0.12; 0.33; 0.08; -0.04; 0.40; 0.26
-1.11; 6.46; 2.40; -2.32; 1.35; 3.22
yields 6.46

0.08; -0.18; 6.93; -0.17; 0.28; -2.15
-0.07; -0.60; -4.31; 0.00; -0.34; -0.68
0.07; 0.23; -6.65; -0.10; -0.19; -3.25
yields -0.60

-6.09; -5.15; -6.00; 7.37; -5.88
7.79; 6.32; 7.43; -8.78; 7.24
6.52; 5.09; 5.84; -6.90; 6.07
yields 6.32

-5.08; -3.57; 2.60; 6.51
-4.67; -3.27; 2.40; 5.98
-4.69; -3.19; 2.36; 5.87
yields -3.27

6.52; -0.86; -2.37; -6.06; 4.03; 6.63; 3.97
-4.70; 2.07; 3.59; 7.16; -2.20; -4.76; -2.25
6.91; -0.80; -2.89; -6.81; 3.84; 6.86; 3.93
yields 2.07

-0.07; 3.33; 7.72; -2.27; -1.20; -7.46
-4.00; -9.11; 2.10; -8.62; 5.05; -4.60
-5.60; 1.98; -8.36; 3.58; 4.41; -3.76
yields -9.11
---
7.81; 0.16; 4.14; -1.98; -1.14; -0.63; 2.47 value 7.81
-1.42; 6.48; -4.72; -3.11; -0.27 value -1.42
1.86; 1.99; -8.31; -3.38; 2.57; -4.56 value 1.86
4.18; 3.94; 2.25; 6.76; -4.64; 6.14 value 4.18
-3.76; -5.37; -6.50; 2.94 value -3.76
-8.49; 0.15; -0.15; -0.40; 0.44; -1.02 value -8.49
---
-7.48; 0.45; 1.60; 0.76; -3.08; 3.06
0.44; -4.22; 0.69; 2.50; -1.84; -3.55
value 0.45

-3.51; -1.76; 0.03; 1.89; -8.06; -1.66; -0.12
-3.78; -1.77; 0.44; 1.72; -8.14; -1.87; -0.60
value -1.76

2.08; -9.16; -3.87; 0.28
2.69; -6.55; -2.91; -0.77
value -9.16

-5.00; -4.73; -8.52; -4.37; -3.14
-4.79; -4.31; 0.94; -6.71; -5.22
value -4.73

0.44; 0.98; -1.09; 8.92
-4.52; 0.31; -1.51; 2.79
value 0.98

-8.96; -4.64; -5.53; 2.23; 1.20
0.08; 0.10; -0.18; -0.39; -1.15
value -4.64

-3.65; 4.56; 5.77; -5.50; -4.04; 1.86; 9.03
3.74; 1.60; 2.26; -5.74; 3.96; -0.57; 4.77
value 4.56

-3.03; 6.47; -2.19; 3.77; -1.20
3.11; 1.76; -6.15; -5.20; -2.09
value 6.47
---
-6,35,24,24,-20,-4,-12
-8,36,-28,-1,42,-17,-28
-2,50,48,37,16,38,42
>> 36

-30,32,25,38,-14,33,23
-31,32,25,38,-13,33,23
16,-44,-18,-19,8,-25,39
>> 32

9,199,199,102,167
47,93,122,106,135
112,213,71,115,114
>> 93

1109,9580,5030,5394,9457,2359
3112,9848,7125,5647,9505,2447
1522,9270,4732,4796,8728,3630
>> 9848

54,59,61,24,55
32,76,13,16,49
60,28,55,82,59
>> 76

877,120,161,482,230
529,433,224,276,480
270,670,506,440,518
>> 433
---
[[ 3.25  1.13 -0.58  0.92  7.10  3.91  1.13]
 [-4.89 -0.73  0.16 -2.44 -2.47 -3.32  2.14]
 [ 0.55  0.04 -0.11 -0.63  0.99 -0.09 -0.18]] Answer: 0.99

[[-5.65 -7.84 -7.07 -4.97  0.90 -0.10]
 [ 2.38  1.48  3.70 -1.87  1.59 -0.93]
 [-2.79 -1.39  1.51 -2.51 -1.74  3.55]] Answer: -2.51

[[-6.02 -3.32 -8.41  2.42 -3.57]
 [-7.16 -2.90 -8.09  2.20 -2.90]
 [-5.42 -3.58 -6.53  3.01 -1.92]] Answer: -6.53

[[ 1.44 -2.05  7.24  7.12 -0.83]
 [-1.57  3.29  0.21  0.90  5.26]
 [-0.25  0.35 -3.75 -3.52 -0.38]] Answer: -3.75

[[-0.50 -5.33  1.10 -7.91  3.68  1.49]
 [-2.37  2.46  0.98  2.31 -0.52  2.31]
 [ 2.04  2.04  0.17 -0.04 -0.03  0.15]] Answer: -0.04

[[ 5.39  7.91  4.40  6.12]
 [-2.16 -5.47 -1.16 -3.61]
 [-3.66 -1.98 -2.95 -1.02]] Answer: -1.98

[[ 4.56 -1.61 -3.38 -3.90 -3.97 -5.37 -7.56]
 [ 5.65 -1.11 -2.98 -2.92 -6.11 -5.29 -7.29]
 [ 3.30 -1.75 -3.78 -4.66 -1.13 -5.10 -7.74]] Answer: -1.13

[[-1.70  4.19  1.30 -3.63 -1.06]
 [-3.46 -4.18 -7.89 -4.69 -2.06]
 [-0.05 -1.39  0.00  4.35  0.47]] Answer: 0.00
---
-0.92; -3.46; -3.71; 4.34
0.48; -6.53; -2.24; -7.12
1.13; -5.76; -1.27; -5.53
: -3.71

7.28; 8.85; 1.65; -3.35; -4.93; 0.93; -5.30: 1.65

-6.60; 7.52; 2.78; -0.10: 2.78

-4.21; 2.49; 2.61; -4.50; -0.63; -3.49; -2.16
-7.57; 1.23; 4.69; 6.17; 1.79; -1.36; 5.34
: 2.61

-7.28; -8.99; 2.51; -2.56; 7.15; -8.48; -2.81: 2.51

0.13; -4.00; -4.55; -0.18; 5.00; -3.38
5.12; 7.15; -3.61; -1.23; -0.94; 3.91
5.50; 5.25; -0.81; -2.11; -2.31; 4.09
: -4.55
